Each row below holds a small network's activations on one input, seen along a few directions.
In each table, some parts of the input vary, and every possible input appears once, in random order.
A made-up example of a description, with smaller parts first: one of 6 places along a line, together with either a single point or one of 11 places around a ring or (one of 3 separate values, together with one of 5 places around a ring).
Shared parts are said once, and a part with two or three values counts as separate values.

Rows:
row 1: [-30  -9 -14   2  27   3   9 -16  10 -18  25]
row 2: [-39   2   1 -40  23  13  46 -37 -52  20 -12]
row 3: [  3  17  13  -1   9 -16 -26  28  26  21   9]
row 4: [  5  21  -6  17 -10  25 -44   6   9   4   5]
row 5: [ 10  18 -20   9  -4   0 -43   4   4   5  -9]
row 6: [ -9   5   3  35   9  19  -6 -10  -2 -14  29]
row 7: [  2  -5  14  28 -35   0  20  -5  -6 -22  28]
row 8: [ 22 -25  -7 -14  16 -29   7  -4  11 -12 -17]
row 9: [ 36  -5 -16   4  -6  14 -39   5 -21  -3   1]
row 10: [  5  -2  29 -18 -34 -10 -13  24  24  14   5]
row 11: [ -6   8   1 -34  22  -8  51 -13 -40  28 -69]
row 12: [  3  -7  -9  25  15  14  -3  -6 -11 -14  18]
row 13: [-15  10  24 -36  16   9   4  22 -58  55 -34]
row 14: [ 42  -8  -9 -23  15 -15 -23  29  -1  14   3]
row 15: [ -3 -21 -35  -6  21 -18  14 -11  -7 -16  20]
row 16: [  4   3 -13   1  16 -31   6 -19  18 -11 -21]
row 17: [ -2 -13  13  40 -16  19   5  -3   4 -13  29]
row 18: [  7   8  37  -6 -15 -10 -30  17  30  12  16]
row 19: [ 20 -16  -9  15  12  17 -14  -1 -32 -16  31]
row 20: [ 16   8   5   9 -32  18 -34  -2  20   0   0]
row 21: [ 26  10  11 -16  20 -24 -27  10  19  19   4]
row 22: [-20   6  -1   4  13  18  41  -9 -76  31 -24]
row 23: [-36  -6 -22  18  17   3  15 -20  22 -15  21]
row 24: [  4  15  11   4 -44  30 -27  17   8  -7   5]
row 25: [-37 -17   6   0  -9  -4  15 -17  26 -37  27]
row 26: [  1 -11  -6  17  17 -17   8   6  38  -1 -26]
row 27: [ -3  -8  -3  12 -15 -29  20  -7  41 -11 -24]
row 28: [-27 -10  -1  -5 -16   8  28   8  21 -32  23]
row 29: [ 11   4   9 -16 -26 -24  28  -1  38 -21 -17]
row 30: [  7  28  -3 -22  -6  26   9   5 -66  41 -47]
Describe the family of inputs behind these rows.
> one of 5 places around a ring, together with either a single point or one of 5 places along a line
Changing only the place on the ring of 5 turns row 30 into row 13. The same change can be made to row 4. Which row results?
> row 3
A walk changes only the place on the ring of 5. It starts at row 10 and steps to row 24. List the rest of the walk in order.
> row 7, row 28, row 29
Change only the place on the ring of 5 in row 27. List by row number the other rows that result.
> row 17, row 18, row 20, row 25

Rows:
row 31: [-10   3   7 -45  33  -5  53 -18 -48  36 -42]
row 32: [ 30  -9   2  24   6 -10 -43  12  38 -10  16]
row 33: [ 21   4  14  21 -31 -10 -26   7  42 -10  -4]
row 34: [  7 -17 -20  28 -12  -9  -6   1  29 -52  14]
row 35: [  2 -20  -7  28   7  -7 -20 -12  35 -22  30]
row 36: [ 27  -5   8  -7 -11  -2 -31  14  34  -1  29]
row 37: [-12  -6   2  24 -23  -4  -7  -5  28 -32  11]
row 38: [-11 -18  -6   7 -11   9 -20   1  24 -16  38]
row 39: [-18  -8  14  19 -20  14   2   4  32 -12  27]
row 40: [-30  20  -7 -38  28  10  36 -17 -65  29 -49]
row 41: [ 43  -1  -4  20  -8 -22 -14  20  30 -25   9]
row 42: [  7  -3  25  10 -22 -10 -15  32  39   3  15]
row 43: [-29  22 -22 -30  18  23  15 -15 -70  39 -32]
row 44: [-11  24   4 -26   7  20  28 -13 -90  43 -21]
row 45: [-17  13 -10 -36  38   3  48 -12 -58  30 -39]
Describe the family of inputs behind these rows.
> either one of 5 places along a line or (one of 2 separate values, together with one of 5 places around a ring)

Rows:
row 46: [-10  21  17 -31 -10   4  22  11 -23  21 -52]
row 47: [-24  10   4  -3  -8  31  25  -4 -50  12 -14]
row 48: [ 39 -13 -12  26 -13 -30 -15  12  46 -44  -4]
row 49: [-24  11  -2   4  -3  12  22 -22 -46  15  -4]
row 50: [ 37  24  -3   8 -14  31 -66  24 -31  30  25]
row 51: [-19 -10 -33 -17  34   7  12 -32 -31  -3   9]
row 52: [ 22  -7 -24  43 -22   0 -17  -6  21 -55  28]
row 53: [-26  26   3 -14 -19  37  22  -7 -45  12 -19]
row 54: [  1 -16 -23 -35  43 -21  17 -14  -5   9 -22]
row 55: [-17   4 -28  -9  27   7  26 -23 -32   6  14]
row 56: [  4   0  11 -19  26 -20  27 -10 -17  18 -25]
row 57: [  1  -4  -8  47 -14   8 -29  -2  40 -40  30]
row 58: [-14   6  -1  -1  17  10  24 -29 -41   7   7]
row 59: [-24 -17  18   9 -26   9  -9   3  35 -23  55]
row 60: [ -1  -2 -14 -25  36 -25  26  -4 -10  16 -19]
row 61: [ -7 -23  30  -9 -16 -21  -7  21  59 -11  23]
row 62: [ 19  -9   4  30  -5 -22 -27  16  64 -29  -2]
row 63: [ -9 -12   8  29 -22  13 -23  -3  46 -23  44]
row 64: [  9 -18  20  11 -13 -17 -21  15  70 -12  12]
row 65: [ -5   5   8 -14   6 -16  27  -3 -20  28 -35]
row 66: [ 52  18  11  -9  -4  -2 -67  42  -8  39  -8]
row 67: [ -4   5  14 -22   0   3  30  15 -24  25 -45]
Changing only one part turns row 59 into row 61. The same change can be made to row 58. Which row results?
> row 56
Describe the family of inputs behind these rows.
> one of 2 separate values, together with either a single point or one of 4 places along a line or one of 6 places along a line
A walk changes only the place on the line of 4. It starts at row 59 and steps to row 63. List the rest of the walk in order.
> row 57, row 52
Change only the choice among 2 separate values in row 57. List by row number the other rows that result.
> row 62

Rows:
row 68: [-22  -3 -24  46 -19  21 -19  10  35 -38  32]
row 69: [  1  11  16  -9 -14   2   7  11 -16  19 -33]
row 70: [-25  -5   0 -20  10   8  20 -14 -12  14  16]
row 71: [-12  -1  -3  -3  -1  -5  38 -13  -9  -5 -29]
row 72: [  9   8  -9 -13  16  10 -13  -4 -35  25   0]
row 73: [  1   6   1 -17  12  15 -14   0 -29  31   5]
row 74: [ -4  -5   9  39 -15  12 -14   0  25 -48  40]
row 75: [ 17  15 -13  -2  14   2  -3  -2 -34  12 -26]
row 76: [ 15  15  -4   0   4   0   6   3 -27   8 -39]
row 77: [ 39  -6  13   3  -9 -27 -28  18  45  -5  14]
row 78: [  8  10 -12  28 -36  25 -46  24  25 -24  21]
row 79: [ -7 -24  10  43   0 -20 -14  -4  34 -25  30]
row 80: [ 31  -3   1 -16  -8 -26 -37  30  60 -11   2]
row 81: [-28  -3  13 -15  -4   0  32  -6  -4   4  -8]
row 82: [ -6   1 -16   0   9  -8  35 -15 -17  -8 -26]
row 83: [ -2  -2 -26  -8  21  -3  24 -23 -26   0  -1]
row 84: [-12  -6 -22 -13  21   2  17 -22 -26   9  13]
row 85: [ 19  12 -13  -8  17   5  -6  -6 -35  16 -14]
row 86: [ -2   1 -24  -2  18  -4  29 -20 -24  -5 -13]
row 87: [-10   9  22 -18  -3  13  -4   8 -15  28  -9]
row 88: [-19  -1   8  -8  -6  -2  38  -7  -7  -2 -19]
row 89: [ 11 -19  -8 -10   3 -32 -11   3  71 -30  11]
row 90: [ -6  10  25 -16 -10   8   3  11 -14  22 -20]
row 91: [ -6   9  11 -20   5  14 -11   3 -21  32   2]
row 92: [-17  -8  -9 -18  18  11  19 -18 -19  13  19]
row 93: [ 10  13   9  -4  -8   3  10   5 -18  13 -41]
row 94: [ 20  -6  18  29 -14 -15 -39  14  28  -4  20]
row 95: [  9  -8  12   8   8 -38  -6  14  54 -35  28]
row 96: [-31  -5  10 -18   1   5  25 -10  -5  11   4]
row 97: [ 20 -15   7  43 -28  24 -39   9  16 -15  21]
Describe the family of inputs behind these rows.
> one of 2 separate values, together with either one of 5 places along a line or one of 10 places around a ring
Changing only the choice among 2 separate values turns row 88 into row 69. The same change can be made to row 82. Which row results?
> row 76
